Each row below holds a small network's activations on one input, seen along a few directions.
In each table, some parts of the input vary, and every possible input appears once, in random order.
A made-up example of a description, with smaller parts first: values(2) and (point or line(11) or (line(4) and ring(8))).
Shared parts are said once, and a part with two or three values counts as separate values.

Other details of the inputs shift rows strongly along three fixed directions, in all tables alike. That doesn't count.
These rows show it; all are for the same input, with only those details redrawn:
[ 17.6  23.9  -2.9   3.6  12.8 -15.6  25.4   0.1  23.9  -8.5 -14.1]
[ -4.2  -4.5  30.1 -48.5  -3.7 -10.7  46.6  -2.1  13.5  16.6  21.1]
[-37.1 -19.5  -7.1 -36.6 -32.2  10.6  22.7  13.8 -21.1   7.3  23.3]
[-44.5 -20.3  31.3  12.0 -11.9  -1.7  13.3   0.3 -35.5  17.7 -22.7]
[-20.0   6.7   2.9  44.8   5.7  -3.4  -1.3   4.6 -23.5  -7.1 -47.8]
[-37.8 -18.6  -6.2 -36.1 -32.0  10.1  22.2  12.2 -21.8   6.0  24.8]
[ -9.4  13.9 -29.6  18.1  -7.8   0.3   4.7   9.7  -4.7 -18.1 -14.9]
[-37.8 -16.3  -1.6 -29.6 -28.8   4.5  21.3   7.7 -20.0   4.2  24.4]

Rows:
r1: [10.6 20.3 22.5 -5.4  5.8  2.9  5.9 14.3 42.6 12.9 19.9]
r2: [  2.2  31.8 -42.4  15.1 -17.6  -2.4 -41.7   3.2  11.7 -38.8 -24.7]
r3: [ 79.9  15.8  20.8  -0.7  -6.8 -28.0 -12.1  -3.0  12.5 -12.2  -8.3]
r4: [ 10.8  -6.5  15.6 -26.1  18.1  14.9   6.3  -1.4  30.2  31.5  41.7]
r5: [ 28.2  26.9  -7.9 -38.9   4.4  -5.9  -9.1 -10.9  35.9 -20.1   2.6]
r6: [-18.9  -3.6 -20.9  18.8  -4.0  25.6 -27.2  14.4   1.5   2.4  20.7]
r7: [-16.9 -33.5  -4.2 -19.2   0.7   5.4 -33.0 -18.1 -15.4   5.3  -4.3]
r8: [ 36.8   7.6 -24.4  41.1 -38.6  13.9 -30.9  26.6 -11.0 -20.5  40.3]
r9: [ 35.4   5.8 -28.1   8.3  41.2  -9.8  13.6 -21.9  25.1  -7.3  -3.9]
r10: [-34.5  -7.3   4.6  21.0  -9.0   0.9   3.8   7.5 -30.1   0.4 -25.2]
r11: [-17.2 -15.5 -54.7 -19.7 -13.7  19.7   4.9  -7.0 -16.9 -11.1  34.5]
r12: [ -6.3  -5.3  86.3  19.7  37.6   0.5   2.8   3.4   8.8  39.6 -24.4]
r13: [-15.3 -20.2  16.6  56.6  30.8  20.5 -34.2  -4.6 -11.5  17.0 -20.5]
r14: [ 30.7  34.8 -25.0   6.6  22.7 -12.6  17.6  -8.0  27.9 -21.0  -6.4]
r15: [ -0.9   9.8 -49.9  18.9   6.0   0.1  -3.8  -4.3  -2.1 -25.6  -0.3]
r16: [-18.3  -8.8  15.3  23.4  14.3  -7.4 -43.9  -9.7 -23.5  -0.1 -51.2]
r17: [ 48.4  -9.2   7.6 -18.6 -27.5 -15.9  29.2   5.7 -12.7  -0.6  39.8]
r18: [ 18.6  -8.3  51.3 -28.6  33.6 -16.6  -3.2 -32.6  16.0  30.2 -24.4]
- Changing only one part turns r18 into r11. The same change can be made to r7. Which row results? => r9
- Describe the family of inputs behind these rows. => values(3) and (point or line(5))
- Which other rows does r4 become when the line(5) part takes its other values? List them by row number. => r1, r6, r12, r13

Rows:
r19: [-42.3  -9.1  54.3  31.8  23.5  -7.8   2.6   4.7 -17.2  28.5 -56.5]
r20: [48.8 25.0  3.3  7.0  4.8 -3.4  7.9 10.3 39.6  5.4  6.7]
r21: [-23.6  -5.3 -15.2 -37.7  -1.6  17.7  17.0  -1.3  12.1  -2.0  36.4]
r22: [-13.1 -34.7  65.3  31.7  20.2  -1.7 -11.2  -1.3 -31.8  30.1 -11.9]
r23: [ 48.3  24.9 -13.0   5.1   1.6   0.6   4.4   6.9  40.2  -4.5  20.9]
r24: [-16.1 -40.0  31.9 -32.3 -16.8  19.3   6.3   8.8 -22.7  28.8  47.2]
r25: [ 21.1  33.2 -88.4  44.5  -6.7   7.7 -32.2  -2.7  18.2 -39.0 -25.3]
r26: [-17.1  14.3 -91.9  33.2 -61.0  14.1 -32.6  22.1 -44.3 -71.4   1.7]
r27: [-11.3   7.4  -4.7 -32.8 -11.1  -9.5  50.0   1.2  -1.2  -7.2  18.7]
r28: [-63.9 -41.8  -1.9 -45.1 -69.1  28.3 -21.2  21.9 -47.4  10.1  36.3]
r29: [-25.1  24.3 -30.6  84.4  19.8  11.3 -31.6   6.1 -11.8 -28.5 -68.6]
r30: [ 39.0  28.4  19.8  -0.1  26.3 -20.5  -6.1 -11.9  33.2  -5.3 -11.4]
r31: [ 45.1  10.7  34.0   0.9   5.1 -30.2  42.0   4.8  10.0   6.6   7.7]
r32: [ 36.4   7.7   4.0 -11.2  38.0 -17.9  10.2 -24.3  33.3   6.4  -5.6]
r33: [-35.3 -12.3  16.2  73.4   8.9  11.2 -58.8   0.8 -59.7 -14.9 -65.1]
r34: [ 36.5  20.5   2.8   1.3  21.6 -24.4  10.1  -9.3  40.4  13.3 -27.7]
r35: [  9.1 -10.5  36.4 -16.9   5.0 -32.7  40.2 -10.7 -13.4  18.0 -20.8]
r36: [ -4.7  -6.6 -66.7 -23.7 -20.8  21.9 -12.8  -1.5  -2.2 -16.7  28.6]
r37: [ 40.5  15.6  14.7 -21.9  25.4 -13.6   0.7 -16.5  38.4 -11.5  11.7]
r38: [-42.6 -19.2  45.6  34.6  41.3  -2.2  -5.0  -9.2 -27.1  15.4 -41.6]
r39: [  1.6 -13.4  -5.8 -44.4  -5.1   0.7  12.3 -10.7   8.5  19.5  22.7]
r40: [-24.9 -40.9  56.5 -22.6 -14.0   8.8   6.1   7.2 -32.1  45.7  30.9]
r41: [-46.7 -10.3 -47.9 -39.4 -33.6  30.2   4.9   7.8  -6.2  -8.2  51.0]
r42: [ 40.5  32.2 -18.8 -19.9  -1.7  -7.8  -3.2  -3.3  43.3 -18.6  14.0]
- Describe the family of inputs behind these rows. => line(4) and (point or line(5))
- Changing only the line(4) part turns r42 into r23. The same change can be made to r30. Which row results? => r40
- Start at r19 and move only the line(4) part, one step at a time. The first step leads to r34. Which rows follow, in order? => r28, r20
